Each row below holds a small network's activations on one input, seen along a few directions.
In each table, some parts of the input vary, and every possible input appears once, in random order.
A made-up example of a description, with smaller parts first: one of 5 places around a ring, together with either a single point or (one of 2 separate values, together with one of 4 places along a line) or one of 11 places along a line.
Shared parts are said once, and a part with two or three values counts as separate values.

Other details of the inputs shift rows strongly along two fixed directions, in all tables alike. That doesn't count.

Table:
R1: [-1.93  0.53 -5.22 -0.91 -1.88 -1.66  0.68 -1.62 -0.06  0.26 -0.05]
R2: [-0.30  0.58  5.86 -1.64 -0.52  4.22  0.86  2.84  4.18  2.49  0.72]
R3: [ 3.05  1.15  2.51 -0.94  3.50  1.74 -0.17  0.70  5.02  0.44  1.52]
R4: [-5.17  0.49 -3.09  0.27 -2.72 -2.07  0.11 -1.02 -0.43  2.26 -2.06]
R5: [-1.85 -1.98 -3.29  1.47 -3.54 -0.58  1.16 -1.46 -2.57  1.72 -3.14]
R6: [-5.04  0.26 -2.93  1.53 -1.37 -1.61  0.60 -1.02 -1.77  0.93 -1.70]
R7: [ 0.82 -2.89  6.20  1.18  1.15  3.84  1.37  2.05  1.99  1.40  0.37]
R8: [-2.71  0.18 -4.52 -0.71 -0.75 -2.55  0.03 -2.11 -0.01  0.52  0.39]
R9: [-2.91  0.32 -3.88  0.97 -2.84  0.22  0.75 -0.64 -2.76  1.10 -2.18]
R10: [ 1.97 -0.41  2.93 -0.05  3.18  3.19  0.94  1.33  1.38 -1.22  3.41]
R11: [ 0.01 -2.13  7.07 -0.70 -0.31  2.16  0.60  1.48  4.64  3.52  0.54]
R12: [ 9.23  4.83 -0.85 -1.74  4.71 -4.25 -5.15  0.92 -4.98 -8.20  1.51]
R13: [-3.31 -0.01 -3.34  2.15 -1.26 -0.50  0.45 -0.53 -3.21 -0.12 -1.52]
R14: [ 1.01 -0.16  3.50 -0.82  3.26  2.23  0.67  0.82  2.57 -0.64  3.57]
R15: [ 9.75  2.13  0.49 -2.73  1.24 -3.82 -4.86  0.37 -6.68 -8.64  2.25]
R16: [-1.29 -0.62 -3.27  2.00 -1.76 -3.14 -0.35 -1.80  1.13  2.20 -4.39]
R17: [-0.91  0.20 -5.23  0.07 -1.04 -0.34  1.07 -1.71 -2.01 -0.36  0.19]
R18: [-0.41 -2.47  7.06  0.59  0.94  2.90  1.23  1.41  3.56  2.33  0.59]
Description of these inputs: one of 3 separate values, together with either a single point or one of 5 places around a ring.
Q: List by row number the other rows that have the choice among 3 separate values in common with R3.
A: R1, R8, R10, R14, R17
Q: Change only the place on the ring of 5 in R6. List by row number the other rows that result.
A: R2, R4, R9, R13

Table:
R19: [ 3.44  2.80 -4.92 -1.15 -0.70 -5.61 -3.72 -1.60 -7.99 -6.13 -0.42]
R20: [-4.91 -1.15 -1.47  0.79 -3.40 -0.58  1.35 -0.64  0.65  3.73 -2.59]
R21: [ 1.90 -0.31  4.02 -0.16  1.69  1.32 -0.64  1.74  1.45 -0.35  0.73]
R22: [ 1.45 -0.57  4.51 -0.64  1.18  1.55 -0.27  1.19  0.61 -0.37  1.55]
R23: [ 3.77  2.54 -5.46 -1.26  1.56 -4.71 -2.91 -1.56 -3.70 -4.57  1.23]
R24: [ 4.37  2.07 -5.27 -0.63 -0.82 -4.56 -3.11 -1.60 -7.60 -5.83 -0.82]
R25: [ 0.29  1.09  2.22 -1.19  3.14  3.99  1.25  1.54  0.28 -0.54  3.59]
R26: [-5.35 -1.67 -2.03  2.49 -2.21 -0.42  1.65 -0.96  1.34  3.53 -2.88]
R27: [-5.11 -1.57 -2.48  2.74 -1.72 -0.56  1.94 -1.35  0.73  3.29 -2.68]
R28: [ 1.53 -0.58  4.36 -0.30  1.65  1.78  0.06  0.87  0.48 -0.29  1.66]
R29: [ 2.23  0.82  2.68 -1.48  2.25  1.02  0.30  0.66  3.42 -0.50  1.73]
R30: [-4.13  0.02 -2.63  0.24 -0.90 -0.06  1.40 -1.55  3.87  3.34 -1.25]
R31: [ 3.62  0.81 -5.81  0.18 -0.14 -4.59 -2.61 -2.09 -7.87 -6.05 -0.26]
R32: [ 2.75 -1.04  3.74 -0.61  0.77  2.29 -0.02  1.39  0.78 -0.14  0.87]
R33: [ 0.54 -0.01  2.65 -0.85  1.12  3.50  1.00  1.83  0.95 -1.68  3.87]
R34: [ 2.29  1.16  2.19 -1.36  2.52  1.37 -0.69  0.69  3.49  0.24  2.20]
R35: [ 2.17  0.92  4.22 -0.32  0.93  1.45 -0.87  1.85  1.59 -0.25  0.09]
R36: [-4.89 -1.66 -1.45  0.93 -2.88 -0.43  1.21 -0.85  0.68  3.59 -2.19]
R37: [ 6.65  1.21  8.32 -2.85  4.91  3.47 -0.53  3.24  5.02 -1.29  4.47]
R38: [-3.75 -1.66 -2.52  1.34 -3.61  0.07  1.75 -0.83  0.35  3.53 -3.09]
R39: [-4.14 -2.24 -2.83  2.24 -2.60  0.38  2.26 -1.59  0.07  3.22 -2.46]
R40: [-4.72 -0.98 -2.03  1.84 -2.75 -0.67  1.17 -0.40  1.41  3.52 -3.35]
Q: What do these inputs look like to the network?
A: either one of 2 separate values or one of 5 places around a ring or (one of 3 separate values, together with one of 5 places along a line)

Table:
R41: [ 1.00  1.19 -1.79  0.05 -0.51 -1.53 -1.00 -0.15 -3.11 -2.16 -0.74]
R42: [ 1.12  0.95 -1.89 -0.46 -0.66 -1.47 -0.79 -0.54 -3.27 -1.92 -0.27]
R43: [ 1.26 -0.33  1.42 -0.12  1.17  1.60  0.69  0.69  1.88 -0.25  1.01]
R44: [ 1.31  0.95 -2.80 -0.50  0.18 -2.34 -1.15 -1.03 -1.37 -2.02  0.50]
R45: [ 1.06  0.75 -2.65  0.31  1.37 -2.11 -0.87 -1.05 -2.04 -1.87  0.10]
R46: [ 0.45 -0.61  3.73  0.52  0.75  2.30  0.76  1.25  1.40  0.52  0.28]
R47: [-0.06  0.16  2.33 -0.47  1.69  1.85  0.56  1.11  1.49 -0.13  2.13]
R48: [ 1.29  0.23 -1.79 -0.07 -0.58 -1.75 -1.25 -0.10 -3.39 -1.71 -0.48]
R49: [ 0.44 -1.63  3.76  0.49  0.53  2.23  0.58  1.28  1.35  1.32  0.41]
R50: [ 1.21  0.09  1.54 -0.66  0.70  0.84  0.27  0.70  2.37 -0.09  0.93]
R51: [ 1.28  0.36 -1.94 -0.58 -0.86 -1.39 -0.90 -0.62 -3.36 -1.84 -0.10]
R52: [ 0.04  0.53  2.17 -0.88  1.20  1.00  0.02  1.00  1.69 -0.17  2.01]
R53: [ 0.82  0.47  2.10 -0.81  1.34  0.61 -0.01  0.39  2.09  0.52  0.78]
R54: [ 0.66 -1.47  3.81 -0.10  0.45  2.63  0.92  0.91  1.31  1.07  0.95]
R55: [ 1.15 -0.22  1.44 -0.17  1.27  1.46  0.40  0.44  1.78  0.10  1.33]
R56: [ 1.40  0.35  1.25 -0.77  0.62  1.55  0.22  0.90  1.85 -0.01  0.93]
R57: [ 0.16  1.59 -2.59 -0.85  0.49 -1.34 -1.15 -0.37 -2.51 -2.43  1.09]
R58: [ 1.11  0.03 -1.63 -0.57 -0.69 -2.15 -1.15 -1.01 -2.86 -2.04 -0.06]
R59: [-6.48 -1.69 -3.04  2.39 -3.94 -0.98  1.57 -1.32  1.36  4.43 -3.94]
R60: [-7.01 -1.37 -3.44  2.24 -4.08 -0.93  2.11 -1.57  1.43  4.56 -4.04]
R61: [-7.48 -1.78 -3.65  1.82 -4.51 -0.72  2.58 -2.00  1.60  5.30 -3.83]
R62: [ 0.41 -1.06  3.65  0.80  0.55  2.09  0.31  1.30  1.35  0.82  0.06]
R63: [ 1.12  1.50 -2.71 -0.67  0.53 -1.73 -1.17 -0.94 -2.08 -1.67 -0.04]
R64: [ 1.15  0.73 -1.71  0.30 -0.53 -1.72 -1.44 -0.03 -3.15 -2.00 -0.86]
R65: [-1.47  0.04  0.44  0.09  0.11  1.07  0.75  0.14  2.52  2.62 -0.44]
R66: [ 0.58 -0.84  3.73 -0.01  0.65  2.40  0.96  0.89  1.24  0.77  0.76]
R67: [ 0.78  0.26  2.14 -0.52  1.54  0.44 -0.13  0.50  2.38  0.71  0.78]
R68: [ 1.38  1.18 -3.08 -0.59 -0.01 -1.54 -1.11 -0.85 -1.79 -1.82  0.44]
R69: [ 0.32 -1.20  3.81 -0.17  0.13  1.48  0.18  1.26  1.99  1.39  0.23]
R70: [ 0.99  0.85 -2.62 -0.04  1.11 -1.83 -0.76 -1.17 -2.17 -1.99  0.06]
Q: Changing only one part turns R42 into R61. The same change can be made to R65. Which row results?
A: R67
Q: What do these inputs look like to the network?
A: one of 3 separate values, together with either a single point or one of 4 places along a line or one of 5 places around a ring
Q: Change only the choice among 3 separate values in R47. List by row number the other rows that result.
A: R52, R57
Q: Change only the place on the line of 4 in R56. List by row number the other rows that result.
A: R63, R65, R68
Q: List by row number the other rows that have the choice among 3 separate values in common with R70.
A: R43, R45, R46, R47, R49, R54, R55, R62, R66

Table:
R71: [ 3.61  1.14 -2.13 -1.30  2.81 -2.65 -1.75 -1.03 -0.79 -4.73  3.17]
R72: [ 4.09  2.39 -2.41 -1.89  2.67 -1.61 -1.60 -1.04 -1.71 -3.55  2.26]
R73: [ 3.21 -0.23 -2.97  1.53  0.27 -4.66 -2.50 -1.73 -6.10 -4.56 -1.98]
R74: [ 0.89 -0.34  3.17 -0.24  4.27  3.00  1.55  1.00  5.36  1.23  3.41]
R75: [ 2.66  2.03  4.00 -2.58  0.14  1.95 -0.34  2.37  6.67  1.81  0.48]
R76: [-8.29 -1.89 -6.21  2.50 -4.80  0.57  3.89 -2.08 -1.37  3.80 -3.05]
R77: [ 3.35 -0.26  1.53 -0.36  0.31 -2.29 -1.95 -0.09 -3.47 -2.81 -0.73]
R78: [ 1.26 -0.11  2.93 -0.72  4.11  3.74  1.43  0.88  5.15  1.46  2.90]
R79: [ 2.46  2.00 -7.85 -0.57  2.42 -4.65 -1.70 -3.16 -4.94 -5.25  1.37]
R80: [ 1.79 -1.75  6.71  1.07  1.25  2.52  0.28  2.23  2.37  1.57 -0.36]
R81: [ 1.64 -1.59  6.83  0.11  0.75  2.33  0.06  2.39  2.36  1.67 -0.26]
R82: [-7.90 -0.67 -7.37  1.85 -2.89 -0.52  2.92 -2.89  3.31  6.38 -3.17]
R83: [-2.42  2.36  6.30 -1.19  2.95  1.78 -0.38  2.57  3.60  0.73  2.58]
R84: [ 0.93 -0.80  5.80 -1.08 -0.37  4.13  0.39  2.77  1.90  1.42  1.55]
R85: [ 1.02 -0.51  3.38 -0.80  3.09  2.55  0.76  1.20  6.04  0.86  3.21]
R86: [ 2.69  0.72 -0.06 -1.48 -1.05 -0.95 -1.82  0.18 -4.58 -3.38  1.03]
R87: [-7.95 -2.62 -3.38  2.68 -5.64 -0.96  2.34 -1.16  0.68  6.43 -5.32]
R88: [ 0.91 -0.49  3.57 -0.50  3.88  2.73  1.70  0.71  5.26  1.10  3.42]
R89: [-7.11 -2.39 -3.70  2.14 -5.74 -1.89  1.91 -2.01 -0.53  5.21 -5.25]
R90: [ 2.29  1.33 -4.05 -0.36 -0.05 -1.36 -1.27 -0.38 -6.89 -5.35  1.48]
R91: [-7.72 -0.14 -6.63  0.96 -4.68 -0.74  2.40 -2.37  4.15  7.54 -4.52]
R92: [ 2.72  1.46 -3.94 -1.00 -0.63 -2.21 -2.24 -0.45 -7.25 -5.52  1.08]
R93: [ 0.57 -0.74  5.35 -0.80  0.28  5.22  1.87  2.20  1.40  0.68  2.45]
R94: [ 1.90 -2.02  6.50  1.55  1.67  2.68  0.37  2.08  2.68  1.39 -0.52]
R95: [ 1.20 -1.03  6.78 -1.32 -0.67  3.20  0.30  2.09  1.83  1.67  0.93]
R96: [-6.28  0.75 -6.67  0.04 -5.99 -2.77  1.44 -2.27  4.07  5.32 -4.87]
R97: [ 4.80  3.05 -1.75 -2.79  1.16 -2.23 -2.46 -0.67 -1.42 -2.98  1.13]
R98: [ 3.47 -0.25 -3.36  2.10  0.94 -4.26 -2.40 -2.11 -5.72 -5.01 -1.56]
R99: [ 2.67 -0.44 -2.98  2.61  0.95 -3.29 -2.04 -1.38 -4.66 -3.93 -1.61]
R100: [ 0.48 -0.82  4.69 -0.22  1.32  5.57  2.29  2.66  1.67  0.44  2.37]
R101: [ 2.52  0.81 -0.59 -1.48 -0.63 -0.31 -1.32  0.02 -4.91 -3.93  1.57]
R102: [ 1.29 -0.90  6.35 -0.92 -0.32  3.30  0.10  2.66  1.87  1.65  0.94]
R103: [-6.29 -2.93 -2.95  3.40 -4.11 -1.78  1.85 -2.24  0.11  4.85 -5.31]
R104: [-0.45  4.87 -4.86 -0.94  2.33 -6.15 -4.12 -0.95 -6.14 -6.20  1.16]
Q: What do these inputs look like to the network?
A: one of 2 separate values, together with either a single point or one of 6 places along a line or one of 10 places along a line
Q: Changing only the choice among 2 separate values turns R79 into R78. The same change can be made to R71. Which row results?
A: R85
Q: Change only the choice among 2 separate values in R82. List by row number the other rows that result.
A: R72

Table:
R105: [-2.51 -0.81 -5.97  1.59 -2.51 -3.68 -0.10 -2.61 -1.34  2.04 -4.12]
R106: [-5.08 -2.89  3.20  2.35 -2.79  3.67  2.17  1.52  1.52  4.85 -2.06]
R107: [-2.19 -1.53 -0.82  0.92 -2.84 -0.72  0.48 -0.47 -4.49 -0.53 -1.84]
R108: [-0.05  1.52 -3.20  0.44  0.87 -3.48 -1.53 -1.41 -2.52 -2.33 -0.65]
R109: [-0.86 -2.08  2.31  0.95  1.06  2.15  1.55  0.28  4.12  2.32  0.36]
R110: [-4.08 -3.80  4.01  2.86 -2.81  4.01  3.26  0.88  1.94  5.27 -2.56]
R111: [-3.02 -0.96 -5.58  2.01 -1.63 -3.50  0.33 -3.14 -1.11  1.12 -3.12]
R112: [ 5.37  0.69  4.97 -2.29  3.81  1.22 -1.65  1.86  0.49 -3.71  4.65]
R113: [ 6.48  0.42  4.29 -1.16  4.57  1.94 -0.85  1.60  0.61 -3.67  3.87]
R114: [ 1.00  2.14 -3.20 -0.40 -1.22 -3.25 -2.07 -0.44 -2.42 -2.27 -1.62]
R115: [ 0.66  0.76 -5.75  0.16 -0.37 -1.25  0.01 -1.66 -3.11 -1.89  0.16]
R116: [-0.81 -0.34  3.79 -0.87 -0.73  1.81  0.70  0.96  3.69  3.54 -0.10]
R117: [-2.12 -0.34  2.25 -1.67 -0.48  4.44  2.24  1.11  3.67  2.97  1.95]
R118: [-4.14 -1.15  2.11 -0.18 -3.89  2.03  1.98  0.77  5.19  5.81 -2.11]
R119: [-0.56  1.61 -4.33  0.40  1.00 -2.44 -0.48 -1.15 -2.81 -2.56  0.36]
R120: [ 0.86  1.04 -2.39 -0.68  0.19 -3.32 -1.71 -1.50 -2.67 -2.45  0.43]
R121: [ 0.44  0.96 -3.53 -0.87  0.27 -2.09 -0.67 -0.98 -2.90 -2.68  1.49]
R122: [-0.60  2.33 -5.11 -0.52  0.25 -1.13 -0.41 -1.04 -3.14 -2.35  0.62]
R123: [ 5.11  1.44  4.90 -1.36  4.90  1.26 -1.67  2.09  0.71 -3.90  3.97]
R124: [ 7.76  0.86  5.43 -1.89  2.34  0.90 -2.09  2.21  0.94 -3.17  1.53]
R125: [-1.65  0.14  2.62  0.21  0.01  1.42  0.51  1.12  3.62  3.56 -1.23]
Q: Changing only one part turns R106 into R107. The same change can be made to R123. Which row results?
A: R112
Q: What do these inputs look like to the network?
A: one of 3 separate values, together with either a single point or one of 6 places along a line
Q: Change only the place on the line of 6 in R112. List by row number the other rows that result.
A: R116, R117, R118, R120, R121
